Each row below holds a small network's activations on one input, seen along a few directions.
In each table, some parts of the input vary, and every possible input appears once, in random order.
Descriptions start from the smaller parts, as in this example, which fits no table here: one of 6 places along a line, together with either a single point or one of 9 places along a line or (one of 2 separate values, together with one of 8 places around a ring).
Shared parts are said once, and a part with two or three values counts as separate values.

Other details of the inputs vary at random and push rows far along two fixed directions, the same in every table; ignore that.

Table:
x1: [ 24.9   3.1 -17.5 -15.5  16.9 -11.9 -23.8  12.0   7.9   9.4  33.0 -40.9]
x2: [ 20.1  10.9 -20.5 -14.7  19.3  -8.1 -23.6  18.6   0.9  19.2  13.8 -35.5]
x3: [  2.6  16.6  -3.9  21.0  31.8  21.6  -1.2  14.4  -9.8  25.1  11.2 -52.9]
x4: [ 11.7 -22.6  -7.9 -19.1 -45.9 -34.9  -9.6  -4.1  24.1 -16.8  10.4  21.6]
x5: [ -2.4   1.4  17.4  33.0  -0.1  31.3  21.5  -3.3 -16.2  -6.4 -32.5  15.9]
x6: [  2.1  11.9 -10.6 -27.7   8.8 -18.9 -15.2   7.7  12.0  16.9  22.5 -52.0]
x7: [  1.9  -2.4  -5.4 -11.5 -45.3 -34.9 -13.3   4.8  21.3 -13.9 -15.7  25.3]
x8: [-13.0  -7.2  10.3   1.8   0.4   5.0  -2.9 -12.9 -12.9  -1.8  -7.6  28.0]
x9: [ -2.9   0.8   5.1  21.7 -20.8   9.1  14.8  -1.4   2.6  -0.2 -22.1   8.9]
x10: [  7.9  11.6 -15.1 -21.3   9.6 -22.6 -22.2  22.8  16.3  11.6  15.2 -49.5]
x11: [ -1.8  -9.1   8.2 -11.9 -18.2  -3.4  15.8 -10.6  -1.3 -15.1   1.2  24.2]
x12: [ 23.0 -12.3 -12.3 -17.9 -45.1 -36.0 -12.0  -3.9  23.4 -14.2   5.4  25.6]
x13: [  5.9   3.9   1.4   2.0  23.3  21.1   5.3  -4.4 -11.7  -2.0   4.7   3.0]
x14: [ -7.3   1.6  11.7  29.9  -0.6  27.1  20.4   0.0 -15.5  -2.6 -29.4  10.6]
x15: [ -5.9   0.1   3.5  -0.3 -26.6 -14.1  -6.2   2.3  12.6 -17.7 -18.0  24.3]
x16: [  9.4 -21.6  -8.4   4.2  -7.1 -27.0   4.3  -0.6  11.4  -1.9  14.4 -10.6]
x17: [-11.4  -7.2   2.3   8.3  13.0  26.6   3.5 -11.0 -27.1  -2.9  -3.6  29.6]
x18: [ -4.2  25.4  -0.6  -7.8  38.1  11.2  -5.0  16.5 -11.7  13.5   7.3 -47.2]
x19: [ 17.9 -10.3  -8.2   0.2 -73.9 -48.2   1.9   5.3  47.3  -8.8  -2.5   7.6]
x20: [ 10.1  14.0 -10.1  -0.4  42.9  18.0 -14.9  15.6 -12.2  16.0   9.7 -35.3]
x21: [-12.8 -14.8   7.2  24.3  -6.9   5.2  19.7  -1.2   5.4  -0.6   3.8  30.9]
x22: [-22.9   3.6   8.9  11.8  10.6  25.5   0.9 -14.0 -12.8  -4.0 -15.3  22.1]
x23: [ -7.1   2.3  -7.4  23.6  43.1   1.1   4.3   7.0 -14.5  24.4  28.5 -47.1]
x24: [-14.2  -7.0  15.1   0.1   3.4   7.5   7.6 -13.2  -6.8  -5.3  -7.3  23.9]
x25: [  3.6   2.7  12.8   0.3  -0.5  13.8  19.6 -12.8  -9.3 -15.8  -6.3  26.2]
x26: [-12.6  -7.1   8.2   5.6  15.0  28.8  14.2 -11.9 -19.6  -7.6  -3.6  25.8]
x27: [-10.4  14.9  19.4  14.0  25.5  44.3  28.3 -10.0 -28.0  -6.8 -28.9  30.2]
x28: [-18.1   7.0   2.2  -0.8  19.0  18.9  -0.3  -6.8  -7.4   5.9  -4.9  -3.3]
x29: [ -4.2   7.5   7.7   9.3  17.5  30.3  15.5  -4.1 -13.5  -6.1 -22.8  26.0]
x30: [  3.3   6.6 -21.7 -21.6   7.8 -20.7 -32.0   9.1   8.6  21.5  22.2 -43.8]
x31: [  0.5  -3.7   7.0 -21.0  -8.9 -21.5  -0.8  -3.3   7.9   0.1  12.2  -9.3]
x32: [  6.1 -20.7   1.3 -19.7 -46.2 -44.3 -14.5  -6.8  28.6 -13.1   4.9  17.8]
Description of these inputs: either one of 3 separate values or one of 5 places along a line or (one of 4 places along a line, together with one of 6 places around a ring).
Which other rows does x27 become when the place on the ring of 6 takes its other values? List them by row number.
Answer: x6, x11, x18, x25, x31
List by row number the other inputs of the same sort as x21.
Answer: x16, x23

Table:
x33: [ 27.8   2.4  -2.8  -0.1 -42.4 -30.6  10.6  17.6  24.1 -13.4 -23.2  -1.9]
x34: [  0.5  10.7   2.3  18.0 -13.6  21.6  15.0  -6.1  -3.6  10.7 -24.5   2.1]
x35: [-25.1 -12.7  20.2   4.9  12.8  -5.3   5.5 -21.2 -17.1  -2.6  -0.1  10.1]
x36: [ 13.5   9.1  -1.3 -20.7   9.0  -0.2   1.2   2.1  -5.0 -19.0 -13.4  23.6]
x37: [-15.9   1.3  -8.1  40.7  36.3  30.4  -1.0   5.4 -18.2  12.3   2.4   7.8]
x38: [  4.4  21.6   7.0 -10.6  41.7  44.9  -3.9  -5.6 -21.2  -7.6  -1.8   6.2]
x39: [-14.8   1.1  -1.9 -34.1  -7.5  -4.0 -12.9  -4.2  10.0  -5.4  -1.1   7.7]
x40: [ 6.1  0.9  8.3 20.0  4.3 19.8 20.8 -1.4  5.0 -8.6  6.1 15.6]
x41: [ 13.4 -31.2 -11.2 -36.5 -35.8 -53.0 -20.0   2.9  28.4   3.3  33.2 -30.3]
x42: [ -2.4 -20.6  -3.2  15.4   2.8   6.6 -15.2  -9.0 -20.3  -5.2  -1.8  25.0]
x43: [-10.1  19.8  -2.8   7.3  30.5  24.4  -6.0  20.4 -12.4  26.4   4.3 -72.2]
x44: [ -8.6  10.9  -3.8 -48.6  -4.2 -47.5 -31.0   8.2  21.1   6.5  20.1 -25.6]
x45: [-31.9 -13.8  13.9  22.4 -13.1  16.9  26.5 -11.0   4.8  -8.1  -9.3  41.3]
x46: [-31.4  -2.6  12.3  21.2   9.2  -4.3  17.9  -9.3   4.0   1.3  -0.6  11.1]
x47: [  2.2  -5.7   6.6  26.2  -0.2  11.5  38.6   0.3  -5.1 -20.2 -17.0  46.9]
x48: [  7.9  -8.7 -10.0   0.8 -36.1 -20.3  13.7  -4.8  24.3   4.2  15.5  15.2]
x49: [ 25.5 -21.3   3.9 -14.7 -33.0 -22.4  -0.4  -9.6  11.4 -19.4  12.4  13.2]
x50: [ 10.5  -0.7  -8.9  -6.2  44.5  18.8  -8.9  -6.4 -27.4  30.3  37.1 -47.1]
x51: [ 27.6   3.6 -29.9 -62.1 -44.9 -56.0 -31.9   3.0  39.1   4.7  30.1 -19.9]
x52: [-19.2  29.3   2.5  13.8  37.3   3.2  -9.3  18.6 -14.6  25.3   3.1 -73.2]
x53: [ -4.2   5.5  -0.9  32.9 -10.4  14.9  -6.6   8.1  -5.8   4.8 -33.9   9.8]
x54: [ -7.3  -1.2  -1.1  -5.2 -10.7   8.3 -18.2  -8.4  -0.2 -15.5 -27.0  60.1]
x55: [ 22.5  -3.1 -11.0  -4.5  56.7   5.9  -5.1  13.7 -27.4  10.8  24.3 -50.6]
x56: [  9.1   5.4  20.0  19.7 -33.1  16.5  20.7  -3.3   6.0 -15.5 -35.0  25.2]
What do these inputs look like to the network?
Answer: one of 4 places along a line, together with either a single point or one of 5 places along a line
Changing only the place on the line of 4 turns x54 into x42. The same change can be made to x38. Which row results?
Answer: x49
Which other rows does x43 become when the place on the line of 5 takes its other values? List them by row number.
Answer: x33, x34, x52, x56
List by row number the other rows that have the place on the line of 4 in common with x45.
Answer: x37, x40, x46, x47, x48

Table:
x57: [-23.9   2.7  12.4  27.4  85.9  84.3  14.3 -16.3 -65.1   6.5   3.8  26.6]
x58: [  6.3 -33.2   6.3 -17.6 -57.5 -34.4   7.3 -24.5  17.0 -32.2  -5.9  71.8]
x59: [ -0.1  13.5 -23.0 -33.2  42.2 -18.3 -46.3  19.3   3.3  32.6  43.7 -80.9]
x60: [-38.7  -2.1  26.2   8.7   6.3  28.2  14.5 -27.3 -23.8 -21.5 -30.2  67.1]
x61: [  7.9 -26.1   9.6  24.0 -70.2 -28.4  31.5 -12.8  23.3 -32.2 -27.0  57.6]
x62: [ 14.7   7.8 -21.8 -45.6  28.2 -28.2 -29.8  16.9  10.5  26.5  51.7 -72.7]
x63: [-38.5  -2.8  28.1  45.1 -34.3  30.1  29.6 -21.8 -12.6 -16.2 -57.0  77.0]
x64: [ 22.6 -21.5 -11.4 -47.4 -59.7 -66.2 -15.5  -3.0  42.0 -15.2  24.5   6.6]
x65: [ 15.8 -24.8  -1.8  19.6 -66.6 -29.5  17.6  -6.9  31.7 -24.7 -11.5  50.3]
x66: [ 41.1   7.8 -16.3 -21.5 -65.1 -48.2 -17.4  20.3  49.9  -8.8 -16.3 -11.1]
x67: [ 25.2   4.8 -19.1  -7.5  17.0 -22.3 -14.5  27.6  16.6  29.1  41.6 -92.4]
x68: [ 15.7  14.3 -19.0  -8.4  20.0 -20.0 -12.4  25.6  12.5  32.7  29.4 -86.5]
x69: [-38.2  22.2  19.3  48.4  70.1  69.1  21.1   2.3 -46.4  18.8 -22.3 -15.1]
x70: [-10.0  37.2  10.5   7.9  83.7  83.8   0.0   0.7 -59.0   4.6 -24.7   1.8]
What do these inputs look like to the network?
Answer: one of 2 separate values, together with either a single point or one of 6 places along a line
Changing only the choice among 2 separate values turns x64 into x67. The same change can be made to x70. Which row results?
Answer: x66
Which other rows does x62 become when the choice among 2 separate values takes its other values? List them by row number.
Answer: x68
Which other rows does x65 become when the choice among 2 separate values takes its other values? List them by row number.
Answer: x57
